These are the activations of a small neural network, seen along a few directions. Each row is one input.
Each table varies a few parts of the input and shows all the possible inputs, shuffled.
A made-up example of a description, with smaller parts first: one of 2 separate values, together with either a single point or one of 9 places along a line or (one of 4 places along a line, together with one of 8 places around a ring).
Shared parts are said once, and a part with two or three values counts as separate values.
In the rows, zero is written as 128.

Other details of the inputs vary at random and push rows far along three fixed directions, the same in every table; ignore that.

Rows:
r1: [ 84  78 206 174 152 133 107 140 113 153 102]
r2: [158  80 239 117 120 145 137 156 100  83 161]
r3: [133 136 132  65 113 127 162 119 143  85 155]
r4: [115  68 189 193 160 133 128 142 112 147  87]
r5: [ 76 132  67 139 135 113 138 102 150 143  74]
r6: [146 129 107  80  71 131 176 127 147  72 143]
r7: [ 96  83 187 197 155 142  99 146 124 149  83]
r8: [142 137 115  80 111 142 145 123 134  56 132]
r9: [ 58 142  91 121 147 110 132 100 162 160  92]
r10: [ 92 134  98 141 166 118 139 114 177 152  85]
r11: [ 83 133  76 147 135 107 155 108 178 170  82]
r12: [130 139 126  65 113 128 158 115 137  81 152]
r13: [197 171 134 188 122 133  79 132  60 151 189]
r14: [ 56 137  91 116 147 113 128  98 152 145  86]
r15: [100  69 180 197 141 135 116 141 107 146  82]
r16: [ 86  79 197 165 174 135 105 131 100 138  91]
r17: [155 130 106  81  95 132 173 120 136  70 142]
r18: [157 240  61 144 118 102  90 102 129 204 210]
r19: [160 121 121  77  94 128 188 127 152  73 143]
r20: [182 172 147 182 114 145  59 140  68 138 183]
r21: [150 134 125  81 109 141 157 129 149  64 141]
r22: [176 233  51 146 129 120  90 106 121 164 189]
r23: [ 80 137  93 145 148 119 132 114 181 156  83]
r24: [204 164 139 155 140 121  50 163  50 224 216]
r25: [ 98 119  52  99 167 111 124 138 163 190  76]
r26: [202  25 206  85  94 147 140 196  68  91 139]
r27: [138 134 120  76  85 145 149 130 144  53 138]
Each input here is: one of 3 separate values, together with either a single point or (one of 2 separate values, together with one of 4 places along a line).
The inputs of r25 and r26 match in every part but the choice among 3 separate values. If r27 is changed in the same way as r25 into r26, which row does it become?
Answer: r15
Which other rows does r13 become when the choice among 2 separate values takes its other values? List them by row number.
Answer: r5
Which other rows does r10 become when the choice among 3 separate values takes its other values? List them by row number.
Answer: r2, r19
Which other rows does r7 become when the place on the line of 4 takes its other values? List them by row number.
Answer: r20, r23, r27

Rows:
r28: [110 104 124 138 147 131 116 137 123 142  94]
r29: [134 149  68  83 117 121 158 120 162 112 124]
r30: [148 152 143 125 109 139 120 123 117  91 163]
r31: [104  92 174 125 126 141 150 125 139  79 103]
r32: [112  88 164 121 135 127 146 137 142 122 107]
r33: [178 130 136 120 111 135 117 144  93 114 159]
r34: [157 142 160 124  99 143 139 125 124  78 163]
r35: [180 162 114 158 129 128 106 137 109 157 169]
r36: [116  84 147 126 137 137 130 143 126 116  92]
r37: [106  73 170 154 105 137 142 139 124 107  93]
r38: [110 102 124 139 149 129 117 135 119 145  95]
r39: [163 136 117 106 107 138 117 139 107 108 153]
r40: [178 119 145 110 106 141 129 148 103  96 159]
r41: [119 102 131 143 149 126 128 134 126 143  95]
r42: [122 162  73  84 122 111 151 114 161 139 139]
r43: [134 132  85  73 112 128 161 127 155  95 120]
r44: [151 154 144 130 110 137 116 121 112  98 166]
r45: [170 152 132 174  93 126 107 130  86 148 171]
r46: [132 161  60 100 122 116 145 114 160 132 124]
r47: [127  70 166 121 136 134 156 144 135  97  93]
r48: [145 135 154  96  96 146 128 130 115  56 158]
r49: [110 131 102 157 155 121 106 126 129 172  97]
r50: [136 144  70  80 118 118 162 117 157 110 123]
r51: [104 111 136 138 149 122 126 132 133 161 109]
r52: [110 124 131 158 158 116 121 128 139 178 115]
r53: [151 154 122 114 115 128 106 132 105 143 168]
r54: [122 157  75  85 122 113 153 114 160 139 137]
r55: [150 149 149 118 101 139 122 123 118  81 162]
r56: [109 123 131 154 154 118 121 128 141 173 114]
r57: [159 134 141  98 106 132 126 140 107 117 169]
r58: [180 166 108 158 131 124 106 132 110 161 170]
r59: [115 102 130 138 142 130 127 135 134 135  94]
r60: [169 120 158  96 102 135 146 145 120  97 170]
r61: [104 120 131 148 154 119 117 130 132 174 110]
r62: [160 160 121 129 119 123 112 132 116 153 172]
r63: [121 118 124 163 154 123 121 131 138 159 101]
r64: [136 166  61 111 129 116 142 115 160 140 129]
r65: [163 139 115 106 106 135 116 137 107 109 153]
r66: [196 177 195 238 133 144  44 141  51 173 208]
r67: [105 119 128 143 154 118 120 127 130 173 113]
r68: [112 176  60  95 127 108 124 106 145 161 139]
r69: [119 106 130 156 153 128 125 137 132 153  98]
r70: [ 99 126 119 142 154 118 108 126 123 177 114]
r71: [159 153 129 121 117 126 107 137 103 146 174]
r72: [108 119 130 149 156 114 124 126 132 176 111]
r73: [104  78 183 112 120 144 170 127 147  60 101]
r74: [111 161  96  98 115 129 143 104 157  91 130]
r75: [ 98  95 171 113 124 143 135 129 131  67 102]
r76: [112 130 125 163 163 111 119 123 133 189 116]
r77: [112  86 161 120 140 126 150 137 140 125 108]
r78: [121 156  71  74 119 111 160 111 163 131 138]
r79: [109 152  94  72 111 127 153 104 151  68 127]
r80: [100 135 113 153 161 111 102 121 117 193 114]
r81: [103  73 167 145 101 135 148 136 129  99  91]
r82: [ 99 128 123 147 155 118 104 128 121 181 113]
r83: [109  48 191 138  98 142 158 144 119  81  92]
r84: [103 195  56 115 133 116 118  94 152 134 135]
r85: [118 109 125 159 157 124 121 134 130 161  98]
r86: [107  91 158 120 137 130 135 139 133 130 106]
r87: [131 157  62 100 126 120 143 118 152 135 125]
r88: [107  91 178 131 127 143 155 127 141  81 105]
r89: [170 160 105 139 123 130 101 136 101 149 163]
r90: [111  98 127 133 145 133 121 138 122 136  94]
r91: [168 158 127 175  91 128 104 132  94 149 172]
r92: [110  81 192 123 120 149 158 131 141  64 104]
r93: [102 115 134 133 146 122 118 130 129 159 109]
r94: [113 191  40 102 137 102 127 101 150 181 143]
r95: [197 168 205 233 128 146  46 143  51 161 206]
r96: [117 103 132 147 147 130 127 137 136 140  95]
r97: [148 174 127 149 120 132 103 118 114 124 167]
r98: [ 96 102 159 124 135 140 129 127 130  87 103]
r99: [110 148  99  71 108 130 152 107 151  65 130]
r100: [114 177  78 109 120 122 146  97 163 114 135]
r101: [111 110 114 140 151 124 117 130 119 151  95]
r102: [156 146 133 110 110 127 115 134 108 132 169]
r103: [105  71 169 155 108 137 145 140 122 110  94]
r104: [104 100 168 130 127 141 143 125 142  86 104]
r105: [115 180  78 117 124 122 151  96 166 119 135]
r106: [175 136 131 120 110 137 114 146 100 115 161]
r107: [159 156 148 142 112 137 129 118 115 105 169]
r108: [116  90 141 140 147 131 123 141 119 135  95]
r109: [103 123 128 146 151 118 116 126 135 173 109]
r110: [157 159 143 140 112 134 120 118 113 108 167]
r111: [108  88 159 120 141 126 140 136 128 133 105]
r112: [101  74 185  97 117 143 162 128 139  46  96]
r113: [114 101 132 142 146 131 125 137 133 138  93]
r114: [140 135  89  79 113 125 167 126 162  94 124]
r115: [ 98 136 108 150 160 114 101 121 121 193 116]
r116: [104 111 136 132 149 118 123 129 124 160 108]
r117: [162 148 131 115 110 125 123 134 118 132 171]
The inputs of r116 and r71 match in every part but one. If r76 is changed in the same way as r116 into r71, which row does it become?
Answer: r52
The inputs of r111 and r61 match in every part but one. If r110 is changed in the same way as r111 into r61, which row does it become?
Answer: r66
The inputs of r98 and r75 match in every part but one. If r70 is changed in the same way as r98 into r75, which row does it become?
Answer: r68
Describe the family of inputs behind these rows.
Answer: one of 6 places along a line, together with either a single point or one of 4 places along a line or (one of 2 separate values, together with one of 5 places along a line)
Which other rows does r80 become when the choice among 2 separate values takes its other values? List them by row number.
Answer: r101
A walk changes only the place on the line of 5. It starts at r39 and steps to r36. List the rest of the walk in order.
Answer: r113, r96, r64
A walk changes only the place on the line of 4. It starts at r105 and steps to r66. List the rest of the walk in order.
Answer: r97, r84
Which other rows does r40 become when the choice among 2 separate values takes its other values? List them by row number.
Answer: r67

Rows:
r118: [ 91  93 125 128 146 110 149 129 140 173  93]
r119: [143 103 170 138 124 137 101 158 109 142 140]
r120: [ 92 110 126 133 167 118 125 134 158 171  93]
r121: [ 81 107 118 138 144 114 121 126 141 174  90]
r122: [113 102  88  63 109 131 166 133 166  84  87]
r123: [ 94 107 108  51 108 134 164 129 174  82 104]
r124: [152 217  77 136  88 114 110  99 131 142 187]
r125: [ 85 107 135 129 166 117 142 120 150 154  97]
r126: [141 124 150 174 142 131  99 125  82 144 135]
r127: [ 93  97 118 126 145 118 130 144 154 177  85]
r128: [163 129 157 102  89 165 161 141 139  56 165]
r129: [100 120 104  71 138 128 173 105 156  64  93]
r130: [156  98 152 153 129 124 123 146  88 153 130]
r131: [166 111 135  81  90 150 137 148 119  62 143]
r132: [ 87  93 121 125 137 113 138 137 141 170  88]
r133: [ 80 115 101 154 153 123 115 116 130 151  76]
r134: [130 122 153 164 132 138  93 132  85 119 124]
r135: [115 126 173 151 129 135  92 134  93 131 139]
r136: [153 220  56 159  96 130 112 105 127 159 189]
r137: [122 128 173 150 136 140  85 142 104 131 139]
r138: [152 191  75 106  98 118 111 115 121 149 187]
r139: [147 112 172 145 145 127 117 143 106 153 151]
r140: [159 131 158 201 116 134  90 148 115 139 138]
r141: [157 126 150 106  72 165 152 146 134  58 160]
r142: [ 90 103 110 147 156 119 136 112 131 149  81]
r143: [ 89 121 120 143 174 130 118 120 144 128  76]
r144: [166 123 138  86 112 148 137 140 123  63 148]
r145: [120 126 180 153 139 129 102 125  89 133 145]
r146: [121 106  91  62 127 129 172 130 172  87  92]
r147: [ 79 124 134 155 137 124 121 117 166 142  84]
r148: [144 128 143 100 108 138 138 121  99  66 145]
r149: [ 92 114 115 147 175 122 134 112 138 144  82]
r150: [134 121 181 150 150 132 111 134 100 138 151]
r151: [184  96 146  70  99 135 174 151 117  75 148]
r152: [131 125 168 154 134 138  83 143 104 147 143]
r153: [119 192  21  92 143  95 138 110 180 201 131]
r154: [158 214  77 114 129 119  97 114 132 161 191]
r155: [164 190  56 122 102 120 109 114 113 143 171]
r156: [136 124 173 192 122 148 122 126  96 136 151]
r157: [144 114 178 145 144 140 101 149 112 142 146]
r158: [173 183  49 119 103 109 115 125 114 171 167]
r159: [168 233  77 138 114 115 103 102 146 157 192]
r160: [128 128 181 144 150 139  97 139 110 126 141]
r161: [ 84 119 130 167 158 136 156 110 158 143  94]
r162: [ 70 115 130 138 158 115 132 109 136 156  96]
r163: [166 102 136  83  80 141 147 146 107  70 143]
r164: [152 124 165 199 119 123 113 126 100 136 143]
r165: [156 108 164 154 147 137 117 138  97 128 135]
r166: [119 199   7 108 150 107 129  95 175 170 119]
r167: [187 226  55 154 112 110 110 111 148 150 185]
r168: [102 113  96  92  85 118 183 116 178  63  90]
r169: [162  88 159 142 119 139 114 168 101 135 122]
r170: [177 107 142  79 105 136 162 141 116  71 151]
r171: [156 100 173 137 137 125 130 153 106 156 147]
r172: [ 83 123 146 154 155 114 144 102 161 142  92]
r173: [139 109 168 147 129 124 115 139  96 154 149]
r174: [163 126 174 193 133 127 117 132 111 130 145]
r175: [ 98 101 110 148 154 115 136 117 130 160  80]
r176: [149 111 157  71  90 136 157 132 113  74 166]
r177: [ 79 120 102  66 111 123 158 113 159  95 105]
r178: [ 88 113 128  65  93 118 201  96 176  56 101]
r179: [183 101 137  68 100 138 160 158 126  79 143]
r180: [ 89 115 106 150 156 130 108 125 140 146  76]
r181: [125 127 184 147 152 133 107 130 100 128 145]
r182: [ 82 118 113 144 158 131 111 121 139 129  72]
Describe the family of inputs behind these rows.
Answer: one of 5 places around a ring, together with either one of 3 separate values or (one of 2 separate values, together with one of 5 places along a line)
The inputs of r150 and r162 match in every part but the place on the ring of 5. If r174 is changed in the same way as r150 into r162, which row does it become?
Answer: r164
Which other rows does r147 become when the choice among 3 separate values takes its other values? List them by row number.
Answer: r140, r141
Which other rows does r123 become when the place on the ring of 5 takes its other values? List them by row number.
Answer: r125, r138, r157, r176
List by row number the other rows that have the place on the ring of 5 in common with r133.
Answer: r121, r124, r132, r134, r135, r136, r138, r155, r158, r163, r168, r177
A walk changes only the place on the line of 5. It starts at r179 and steps to r146. List the rest of the walk in order.
Answer: r166, r144, r143
Which other rows does r146 become when the choice among 2 separate values takes its other values? List them by row number.
Answer: r120
